Each row below holds a small network's activations on one input, seen along a few directions.
Each table varies a few parts of the input and shows all the possible inputs, shuffled.
A made-up example of a description, with smaller parts first: one of 5 places around a ring, together with either a single point or one of 9 places around a ring or (one of 3 separate values, together with one of 4 places along a line).
Shared parts are said once, and a part with two or three values counts as separate values.

Other details of the inputs shift rows strongly along two fixed directions, in all tables alike. That doesn't count.

A family of inputs:
x1: [ -4  35  -9  12  17  10   9  14  25  -1  11 -31 -21]
x2: [-23  42 -31  39  24   5  34  -5   5  -7   8   4 -22]
x3: [ -2  32 -22  30  41 -17  11  23  29  -5   8 -34 -28]
x4: [-13  17   0   9   1   3   9   9   5   1   2  -7  -8]
x5: [-23 -14 -24  13   4  -1  43 -30 -29   9  -9  62  18]
x6: [ 25 -10  23 -27 -11   7 -19   6  12  -3  14 -24   6]
x7: [  2 -13  -7  -7 -19  10   5 -25 -23   2   0  31  16]
x8: [ 34  -7  68 -30 -39 -10 -57  29   5 -28  26 -58  -1]
x9: [  1 -36   8 -21 -27   2   3 -22 -30   9  -7  43  30]
x10: [ 20 -47  29 -40 -24   0 -10  -9 -14   8   0  18  32]
x11: [-30 -19 -30   7 -13   9  37 -38 -38  22 -22  75  25]
x12: [-26   2 -15  18 -13   1  22 -22 -31   1  -8  44   8]
x13: [ 41   4  51 -37 -24   6 -54  33  30 -15  26 -74  -7]
x14: [ 52 -51  53 -62 -43   4 -47  -3  -6  -6  16 -15  32]
x15: [ -7  45 -15  28  39  -5 -22  31  38  -9  -9 -59 -45]
x16: [ -6 -32 -37   5  17 -12  26 -23 -12  19 -27  52  16]
x17: [ -2 -37 -32  -5  18  -4   4 -27 -13  19 -31  47  15]
x18: [-17  18 -32  25  23   6  40 -17  -2   2   3  23  -6]
x19: [  47 -103   38  -70  -24  -20  -44  -12  -20   15  -22   30   54]
x20: [ 16  38  30   6 -13   1 -35  27  19 -31  29 -66 -27]
x21: [-23  42 -25  31   0  12  14  -6  -3  -6   3   1 -19]
x22: [ -1 -28 -20   3  23 -20  22  -6  -8  13 -12  32  14]
x23: [ -2  51   6  15  -3  10 -18  25  25 -15  17 -55 -32]
x24: [-27   2 -17  16 -14   4  21 -22 -29   5 -11  43   8]
x25: [-12  11 -27  12  17  11  32 -14   1   9  -1  20  -1]
x26: [ 17 -14  32 -22  -9  -2 -13  14   9  -3  11 -22   7]
x27: [-19 -30 -21   1  -3   2  41 -35 -34  17 -14  72  28]
x28: [-14 -12 -35   7   7  10  42 -36 -21  15  -8  59  17]
x29: [-33  24 -21  36   3  -2  31 -12 -20  -6  -1  29  -8]
x30: [ 15  20  22 -11 -22  10 -33  16  14 -12  16 -45 -11]
x31: [  4 -31 -16 -21  -7  14  19 -29 -15  21  -8  46  27]
x32: [  5  34  11  13  -3   2 -13  14  12 -22  22 -39 -21]
x33: [ -9  25  -1  28  22 -24  -9  35  24 -13  -6 -39 -29]
x34: [ 52 -67  47 -72 -48   8 -43 -14 -14   4   8   5  44]
x35: [-17  -9 -12   1  -9   6  20 -17 -19  13 -10  38  14]
x36: [-12  22   7  18  -1  -6   6   8  -2 -14  11  -9 -12]
x37: [ 46 -87  53 -70 -33  -6 -23 -16 -20   6   5  23  54]
x38: [-13  23 -41  34  41 -15  28   7  16   6  -7   0 -18]
x39: [-14  32   1  17  12   2   9  21  19  -4   8 -28 -20]
x40: [-37  75 -12  56  19  -3  17  26  16 -21  13 -36 -46]
x41: [ 26  11  62 -25 -37  -2 -61  38  19 -22  21 -74 -11]
x42: [-6 -6  2  1  4 -2 17 -4 -5  1  2 13  6]
x43: [-18 -19 -51  -5  24  25  18 -30  -5  47 -45  53  11]
x44: [-11 -48 -29  -7  16  -4   9 -28 -24  27 -44  62  25]
x45: [ 11  -2  35 -13 -24  -5 -24  13  -2 -14  13 -23   1]
x46: [-17   7 -43  28  33 -11  18  -8   2   9 -22  22 -11]
x47: [ -5  42  -2  24   9   2   2  13  15 -19  19 -32 -26]
x48: [-33  84 -31  61  28   6  25  17  22 -19  15 -35 -50]
x49: [ 27 -28  22 -36 -23   8 -19  -6  -3   2   8  -2  19]
x50: [-26  57 -14  50  39 -15 -17  38  30 -17 -10 -52 -52]
x51: [ 35 -24  49 -50  -9   9 -72  35  33  13 -14 -63  -1]
x52: [  1  -1  -5  12  23 -23   2  21  13   0  -4 -14  -8]
x53: [-18  17 -33  22  22   8  40 -16  -1   6   0  24  -5]
x54: [ 37 -32  61 -48 -36  -4 -46  18   4  -9  16 -34  18]
Each input here is: one of 2 separate values, together with either a single point or one of 6 places along a line or (one of 4 places along a line, together with one of 5 places along a line).
Q: Changing only the choice among 2 separate values turns x47 into x36. The same change can be made to x7. Which row results?
A: x12
Q: Change only the place on the line of 6 in x50. List by row number the other rows that result.
A: x19, x22, x33, x44, x52
Q: Start at x39 and move only the place on the line of 5, one step at a time. The first step leads to x4. Which rows follow, in order?
A: x35, x11, x41
Q: Change only the place on the line of 5 in x47. List by row number the other rows that result.
A: x2, x18, x20, x32

A family of inputs:
x55: [ -4 -52 -20 -21 -20  11  30 -51 -44  23 -15  87  45]
x56: [-31   0 -34  29   9  -5  51 -28 -30   5  -7  62  10]
x57: [-40   8 -47  36  10   1  56 -34 -32  10 -13  70   7]
x58: [-24  14 -12  20  -6   3  11  -8 -16   0  -9  20  -4]
x59: [-30  18 -76  48  85 -16  25  10  31  28 -49   8 -32]
x60: [ 23  27  38  -4  -4  -6 -18  33  27 -27  38 -67 -19]
x61: [ -1  10  10  -5 -17  12 -11   1  -2  -2   5  -9  -2]
x62: [ -7   9   6   3 -13   4  -7   1  -6  -5   1  -2  -3]
x63: [ 43 -81  29 -77 -48  23 -16 -39 -27  22   0  45  61]
x64: [-37  21 -83  57  91 -22  39   9  28  27 -48  17 -32]
x65: [ 27  29  40 -13 -13   7 -35  32  31 -23  33 -76 -20]
x66: [-53  76 -52  76  36  -1  65  -1   2 -11  10  11 -39]
x67: [-56  83 -59  71  29  18  54  -6   5  -2   2  10 -41]
x68: [-20 -32 -77  16  67  -8  29 -21   5  47 -63  59   4]
x69: [ 38 -37  61 -40 -31 -16 -40  17  -1 -18  19 -30  19]
x70: [ 15  32  31   1  -6  -2 -21  30  25 -24  31 -63 -22]
x71: [-25  16 -12  19  -8   7   9  -9 -15   2 -10  19  -5]
x72: [  1  28  25  12  -6 -10 -19  28  13 -24  18 -45 -21]
x73: [  34 -117  -21  -52   35  -29   -1  -23   -7   48  -53   66   54]
x74: [ 26  33  40 -15 -15  12 -37  32  33 -21  33 -78 -22]
x75: [-40  75 -33  55  19  12  28   8  11 -10   8 -16 -41]
x76: [ 22  22  45  -5  -8 -12 -28  37  23 -29  34 -68 -18]
x77: [ 38 -22  51 -48 -37  12 -47  11   7  -7  17 -37  14]
x78: [ 38 -82  25 -67 -41  10 -11 -38 -33  17  -1  52  59]
x79: [ 35 -28  47 -38 -28  -4 -31   9   1 -11  20 -24  17]
x80: [ -8   5   8   7 -12  -4  -7   3  -9  -8  -1  -1  -3]
x81: [ 22  26  48 -14 -21   2 -49  36  25 -24  26 -76 -20]
x82: [-22   8 -10  23  -1  -9  17  -6 -17  -5  -4  22  -2]
x83: [-43  69 -29  60  18   0  24  11   5 -15   3 -13 -40]
x84: [-25   5 -42  22   8  10  55 -35 -23  11  -3  59  10]
x85: [ 25 -14  -3 -16  49 -12 -47  37  52  17 -31 -57 -21]
x86: [ 10  33  39  -3 -18   4 -43  35  22 -21  19 -69 -24]
x87: [ 16 -79   4 -46 -34   6   8 -48 -47  21 -15  81  59]
x88: [ 22 -69   6 -56 -37  22   3 -47 -36  26  -9  67  55]
x89: [ 30 -35  56 -33 -30 -19 -37  16  -5 -17  14 -23  18]
Q: Changing only one part turns x60 into x74. The same change can be made to x89. Which row results?
A: x58
Q: Describe the family of inputs behind these rows.
A: one of 5 places along a line, together with either a single point or one of 6 places along a line
Q: List by row number the other rows that have the place on the line of 5 in common with x77.
A: x61, x63, x71, x85, x86, x88
Q: Start at x82 and move only the place on the line of 6, one step at a time. The first step leads to x72. Which rows follow, in order?
A: x57, x79, x70, x84
Q: Change only the place on the line of 5 in x59. List by row number the other rows that result.
A: x64, x68, x73, x85
